[[ 0.9  0.1 -0.6 -1.9 -1.6]
 [-0.2  0.0 -0.3  0.6  0.1]
 [-0.8  1.5  1.0 -0.2  0.5]] 1.0

[[ -41.97    7.64 -181.86   53.91   19.25  108.37]
 [-138.80 -111.44  -84.64 -111.09  -59.62    4.93]
 [-136.98 -221.06 -208.89 -119.34  202.73 -148.48]] -119.34

[[-0.12  0.14 -0.01  0.07]
 [ 0.02  0.14  0.10  0.07]
 [ 0.14  0.04 -0.01  0.04]] 0.04

[[ 15.10  16.16  -5.46 -23.30   5.74]
 [-11.80  17.35  -6.27  -8.88   9.54]
 [-21.94  20.38   3.46 -21.57   1.06]] 3.46

[[ 0.714  0.452  1.882  0.517]
 [-0.281  0.477  1.465 -1.212]
 [ 1.175  1.770  1.168 -0.391]] 1.770

[[ 0.074  0.047  0.106 -0.018 -0.024  0.087]
 [ 0.109 -0.009  0.105  0.038  0.132  0.104]
 [-0.020 -0.176  0.114 -0.046  0.150 -0.041]] -0.046

[[-109.9  -51.3 -189.2  144.5]
 [ -70.3 -110.8   67.2  -41.4]
 [  60.9   83.4   -4.2  179.4]] 83.4
---
array([[-37.1, -10.6,  -7.5, -78.9],
       [ 15.2,  40.9,  14.6, -40.1]]) ⇒ 15.2

array([[-63.7,  43.2,  40.1, -27.1,  -5.9],
       [-23.7,  34.1, -26.8,  47.7, -28.7],
       [ -0.4,  16.2,  -5.0,   5.7,  51.0]]) ⇒ -23.7

array([[25.7, 19.3, 30.2, 12.9, 17.9, 55.6],
       [14.9, 24.0, 66.9, 37.4, 46.6, 21.5]]) ⇒ 14.9

array([[-55.6, -39.8,  55.4,  59.4],
       [-72.2, -47.7,  43.3,  44.8]]) ⇒ -72.2

array([[ 86.2,  64.9, -58.3,  -4.3, -85.8, -30.9,  17.6],
       [  9.4, -12.2,  15.5,  74.8, -60.5,  10.5,  19.1]]) ⇒ 9.4

array([[-64.0, -68.5,  -4.4,  25.7],
       [-84.8,   6.6,  77.9, -69.1]]) ⇒ -84.8
---
[ 83.1   9.1 -31.4  -3.2  -4.2  60.3]
83.1
[-71.7  43.7 -62.7 -54.3 -26.5  29.1]
-71.7
[-52.1 -43.0 -83.6  83.2]
-52.1
[ 33.4  50.4  78.0 -81.1 -15.5]
33.4
[-35.9 -80.1  60.4 -76.6]
-35.9
[64.9 -2.7 57.4  4.8]
64.9
[-44.1  70.5 -28.9  -8.4  15.5]
-44.1
[ 26.9  -0.1  11.6 -60.9 -42.4  77.3  10.5]
26.9
[ 15.9 -24.0 -69.0  32.0 -22.4 -34.9  37.0]
15.9
---
9219	5617	2691	6129	9523 -> 2691
71	100	117	942	995	812	930 -> 117
-381	144	562	-508 -> 562
76	65	21	74	32 -> 21
156	-251	-440	996	217	-790 -> -440
1	4	5	5	7	8 -> 5
583	522	766	74	501	988 -> 766
398	86	913	801	229 -> 913
7985	4600	2452	3980	2930	2181 -> 2452
---
[-83.4   0.9 -63.9  -6.9  14.0  -4.8] => -63.9

[[ 71.3 -12.5 -31.6 -25.8  53.3  20.5 -47.3]
 [-67.4  37.3  69.9 -57.3 -62.1  10.8  -5.8]
 [ 33.6 -64.6  67.5 -23.0  69.6 -64.7 -51.6]] => -31.6

[[ 21.1  -6.4   6.1 -19.3 -27.9  12.9  -4.2]
 [ 73.0  22.8 -28.3 -75.2 -22.9  67.9  31.2]
 [ 20.5  33.5 -62.0 -16.7  32.5  25.7  22.8]] => 6.1

[[  5.4 -59.5  55.7  78.0]
 [-18.9  72.4 -82.0 -41.7]] => 55.7

[[  8.9  55.6  22.3  10.2  73.8]
 [ 43.9 -62.3  12.4  28.6  14.0]
 [ 10.7  11.5 -27.5  10.6  14.4]] => 22.3

[[ 45.5  72.3  40.6  55.4]
 [ 67.6 -24.5  38.7 -49.8]
 [-75.2  32.5 -42.3  60.6]] => 40.6

[[-59.2  54.3 -60.5 -53.2  68.5]
 [-34.7 -44.5  53.9   5.6  50.2]
 [ -5.8  69.1 -32.6 -51.5  37.3]] => -60.5

[ 7.9 14.2 -8.1 41.1 51.6 68.6 -4.8] => -8.1
